These are the activations of a small neural network, seen along a few directions. Each row is one input.
Each table varies a few parts of the input and shows all the possible inputs, shuffled.
A made-up example of a description, with smaller parts first: one of 2 separate values, together with either a single point or one of 9 places around a ring or (one of 4 places along a line, together with one of 8 places around a ring).
Shared parts are said once, and a part with two or three values counts as separate values.

Other details of the inputs shift rows strongly along two fixed directions, in all tables alike. That doesn't count.

Table:
row 1: [  3   8  -2  -4  31   3  15  32 -22  -4 -21  -5   2  20   8]
row 2: [  0  -3  -7  18   0   3  10 -10 -11  12  15  11 -11  -7  -2]
row 3: [-27  31  -5  19  -5   4  13  31  -1   7   7  22   5  32   6]
row 4: [15 -2  8 10 -2 -6  9  6  8 -5  0 -3 11 -8 27]
row 5: [  3 -12 -24   9 -29   7  -9 -19  10 -10   3 -10  -1   0  -9]
row 6: [-9 -7 13 22 -3 -5 12 11 -6  8  7 -1 -6  3 15]
row 7: [-21   8   2   8   4   4   2  10   8   5   1   7  -5  -3 -23]
row 8: [ -4  14 -25  13  -2   8  13  -1 -15 -12   3  -3  -5   4 -18]
row 9: [ 18 -18   5 -12  -7 -12 -28 -22  20   1 -10  -9 -22 -36 -21]
row 10: [-37  26 -30 -10  -8   3   3   4 -14   7  11  20  28  10  -2]
row 11: [-27  -7 -11   3 -47   2 -12 -36   6 -14  21 -13 -13  -7 -10]
row 12: [ 34 -12 -12 -20  16  -7  -7  -5 -13  -7 -16 -12 -16 -11  -6]
row 13: [  0   0   0  18 -40   5   1 -28  24   7  19 -23   3 -21 -18]
row 14: [-21  21 -26  22 -29   3  19  20  -4 -12  31  26  27   0  20]
row 15: [ -7  -9 -20  30 -38  12   0 -30  19 -12  10 -21  -5   3 -22]
row 16: [ -1 -18   3  26 -43 -14 -11 -19   8 -14  31  -5 -12 -21   5]
row 17: [-43  24  -5   2  -5  17   0   9 -19 -14   7  16  16  26  20]
row 18: [  2  12  12 -11  25  10  13  30  -4  23 -11   2  25   9  18]
row 19: [  5   8 -11 -22  21   0   4  10 -30   3 -14  33   3  -3  -6]
row 20: [ 24 -10  10 -19  30  -4   3 -12 -14   5 -22   8 -14 -12 -19]
row 21: [ 25 -28  29  13  -6 -16 -14 -18   8  -4   0 -18 -18 -20  17]
row 22: [ 31 -23   2 -12  16  -9  -7 -10 -11  17   0   8 -19 -19  10]
row 23: [ -9  -7  -3  16  -6  11   5   9   8  -5 -11 -15   7  22   5]
row 24: [ -4 -12  23 -25  28   4  -3   2  -7   5 -18 -13 -10  15  16]
row 25: [ 29 -17  20  -6  27  -9  16  14   7  13 -16 -13   0  -6  25]
row 26: [-20  37  -8  18  -7   5   1  23  -3  -4   9  31  11  27  13]
row 27: [  6   8  14 -12  27  -3   0  16 -23  -8 -24  21   8   4  10]
row 28: [ -3   1  -9  11 -53   1  -6 -22  20   4  22 -15   8 -24 -10]
row 29: [  3   1 -10  16 -48 -11 -15 -24  24  -3  20  -2 -22  -9 -17]
row 30: [-19  10 -11  -6   1   0   2 -17   0   9   4  -4  12   2 -14]
row 31: [-50  25  -4  29 -26   3  23  23 -17 -13   5  17  15  17  -6]
row 32: [ 13  13  -3 -24  19   9  -3  22  -9  12   2  20  29  -2  18]
row 33: [ 11  14  -5  -6  29   3   2  25 -25 -15 -19   4   8  14  15]
row 34: [-44  28  -5  18   1   9   8  34  -3   1  -2  20  14  10  -2]
row 35: [  5  -7   3 -29  33  12  -4 -19 -12   9 -10  -1 -14   5  -2]
row 36: [  2 -10  23 -25  30 -12  -4   3   4  14 -23 -21   7   7  10]
row 37: [  9  -6  -8  -9  36  19  11  15  -6  11 -16   3   5  28  -2]
row 38: [-21  18   3  12  -4   2 -13  13   5 -11  -6  13   8  -5   2]
row 39: [-16  28  -1   8  -8  14   5  21  -3   4   6  11  36   7  19]
row 40: [ 20  -7   9 -26  27  -7 -27   8   5  -1 -15  13  -6 -21  -1]
row 41: [ 13 -10   8 -38  25 -14 -20  -5  -1   3 -10  -4  12  -4  10]
row 42: [ -1  -9  -2  22 -26   7 -11 -10  15 -21  -5 -19   7  10   7]
row 43: [ 22   5 -12  -7  33   7  24   9  -9  18  -4  17   7  -4  12]
row 44: [  2  -8 -16   7 -19   7 -12  -4   7 -19   5  -2   9   7   3]
row 45: [ -8  -6   4  19   1   1  17   5  -8  12  18   6 -10   4  -1]
row 46: [ 26 -13  14 -26  20 -13 -12   1 -13 -11 -16  13  -5 -13  -1]
row 47: [-25  26  -8   9  -4  19  24  22  -3  19  17  11  28  14  -4]
row 48: [ 32 -23  -3  -2 -16 -14   3 -20  17   4   5 -13 -10 -30   7]
row 49: [ 18  -4   5 -18  37   2 -13  -5   4  14 -21   8 -14 -20 -19]
row 50: [ 30 -16  12 -10  31  -3  22   8   5  18  -6  -6  -4  -5   9]
row 51: [ 20 -20   8   4  -1  -8   4 -11   6 -11  -5 -37 -25  -4 -21]
row 52: [-31  -4   5  13 -35 -10   2 -24  21  -1  18 -30   3   1 -22]
row 53: [-26  -3   6  -6   0  11   6 -10  -4   0  10  -8  -9  17  -8]
row 54: [ 32 -11  10   0  -4 -10 -13 -29  25   9  -1 -12 -33  -9 -20]
row 55: [-19  -1  -2 -14 -10   6 -14 -10  -7 -16  13   4   0   6  10]
row 56: [ 16 -27  28  -3  -3 -15   2 -20   7  -4 -10 -21 -25 -14 -27]
row 57: [-20   1  11   4 -22 -13 -14 -16  14 -11   1 -22  15  -1   6]
row 58: [ -5  11   1  10  -3  -1   7   7  10  11  12   8 -13  19 -14]
row 59: [ 29 -11  12  -5 -15 -17 -26 -14  24  -7   7  -4 -22  -9  -3]
row 60: [ 20   6 -14 -19  27  -1  -3  22 -25 -16  -9  10   4   5   8]
Description of these inputs: one of 6 places around a ring, together with one of 10 places around a ring.
Q: Changing only the place on the ring of 6 turns row 41 into row 57. The same change can be made to row 14. Which row results?
A: row 4
Q: Changing only the place on the ring of 6 turns row 42 into row 37. The same change can be made to row 33. Which row results?
A: row 51
Q: Change only the place on the ring of 6 in row 40. List by row number the other rows that result.
A: row 7, row 9, row 34, row 38, row 49
Q: Change only the place on the ring of 10 in row 8. List by row number the other rows that result.
A: row 2, row 13, row 15, row 20, row 30, row 35, row 43, row 49, row 54
Q: Change only the place on the ring of 10 in row 9. List by row number the other rows that result.
A: row 5, row 10, row 11, row 12, row 19, row 22, row 28, row 29, row 48

Table:
row 61: [-30  25 -22  17 -24   8   9  11  -7  -3  21  23  19   3   1]
row 62: [-20   4 -11  28 -45  -1   1 -16  11 -12  23  -5  -7  -6 -17]
row 63: [  1 -12  10   0 -12  -7  -7 -20  12  -2   0 -19 -13  -8 -13]
row 64: [ 20 -10  18 -11  30  -3   3  12  -4   6 -19  -7   0   3  15]
row 65: [ 41 -27  16 -24  26  -9 -12 -17   8  11 -16 -14 -24 -15  -6]
row 66: [  4  12   2 -18  49  10  16  36 -22  15 -18  18  21  20  22]
row 67: [ 10 -18  22   9 -18 -10  -9 -14  22  -6  -1 -30 -11  -7   3]
row 68: [  7  18 -18 -29  52  13   8  30 -32  15 -11  39  14  17  15]
row 69: [-24  18 -20  19 -21   7   9   5  -3  -4  16  14   6   4 -10]
row 70: [ 11   1  -7 -12  15   1  -2   3 -10   1  -3  12  -1   0   3]
row 71: [-15  27 -21  -5  18  12  12  25 -23   9   5  39  23  12  12]
row 72: [ 5 -3 11 -2 16  1  8 12 -4  3 -8 -4  4  8 14]
row 73: [ 27 -19  12 -23  21  -4 -12 -13   5   5 -17 -14 -11 -10  -5]
row 74: [-15  -5   7  27 -37  -4   6 -10  16 -10  13 -24   2  -2   0]
row 75: [-40  25 -17  15 -18  10  11   9  -9  -4  14  14  14  14  -9]
row 76: [  5 -12  17   9 -14  -8  -6  -6  18  -5  -2 -23  -4  -5   3]
row 77: [  2   8  -7  -5   9   2   1   9 -10   4   3  20   5  -2   8]
row 78: [ 18  -5   1 -10  18  -2  -2   0  -3   5  -9   5 -10  -4  -4]
row 79: [-22  18 -22  14 -22   5   6   5  -6  -8  16  15  10   3  -4]
row 80: [ 29 -15  10 -25  31  -3 -11  -5  -3   4 -21  -4 -12  -5   0]
row 81: [ 13 -13   2   4 -19  -9 -10 -19  10 -10   4 -12 -13 -15  -8]
row 82: [-17   5 -15  20 -42  -1  -1 -16   8 -12  21  -4   1  -6 -11]
row 83: [-31  27 -25  17 -15  12  14  12  -9   0  17  22  15  11  -8]
row 84: [-24   2   3  29 -41  -1   3  -6  17 -11  17 -16   3   5   1]
row 85: [  6 -13   4   1 -13  -4 -11 -19   9  -8   0 -15 -13  -8 -10]
row 86: [ 42 -24  17 -23  22 -13 -16 -11   7   7 -15  -9 -14 -23   4]
row 87: [ 25 -21  23 -12  22  -6   0  -1   5   6 -15 -19  -7  -2  13]
row 88: [ 13 -12   7   5 -19 -11 -11 -16  12  -6   5  -8 -10 -20  -3]
row 89: [ 12  15 -13 -30  49  10   6  26 -27  15 -14  32  14  11  12]
row 90: [ 35 -25  16 -24  24  -8 -16 -15   7   3 -21 -17 -17 -14  -4]
row 91: [  1 -13  11   2 -14  -9  -8 -18  13  -6  -1 -20 -14 -11 -13]
row 92: [  2 -13  12   4 -16  -9  -9 -19  12  -8  -1 -19 -16 -10 -13]
row 93: [ 18 -21  10   1 -21 -12 -14 -25  18  -3   6 -17 -15 -23  -4]
row 94: [-37  22 -24  16 -20  13   8   6 -10  -7  17  17  12  15  -6]
row 95: [-21  25  -6   6  14  10  13  33 -15   2  -2  22  21  24  17]
row 96: [-41  21 -17  16 -20   9  10   6  -8  -4  17  13   9  15  -8]
row 97: [-28  18  -5  20 -19   6  10  14   3  -4  11   3  18  14   6]
row 98: [  4  14 -11 -29  52  14   5  23 -27  15 -18  28  12  18   9]
row 99: [ 10 -19  22   8 -18 -10  -8 -17  24  -4  -2 -32  -9  -8   2]
row 100: [  1   5   2 -18  32   4   2  11 -15   8 -12  13  -1  10   1]
row 101: [-18   3 -11  24 -40   0   2 -17  12  -7  20  -7  -5  -6 -17]
row 102: [ 20 -11  17 -13  31  -3   3  12  -3   8 -19  -8   1   2  15]
Q: What do these inputs look like to the network?
A: one of 6 places around a ring, together with either one of 2 separate values or one of 5 places along a line
Q: Changing only the place on the ring of 6 turns row 72 into row 66. The same change can be made to row 85. Which row results?
A: row 73
Q: Changing only the place on the ring of 6 turns row 78 into row 101. The same change can be made to row 64. Which row results?
A: row 74
Q: Change only the choice among 2 separate values in row 72. List by row number the other rows that result.
A: row 67
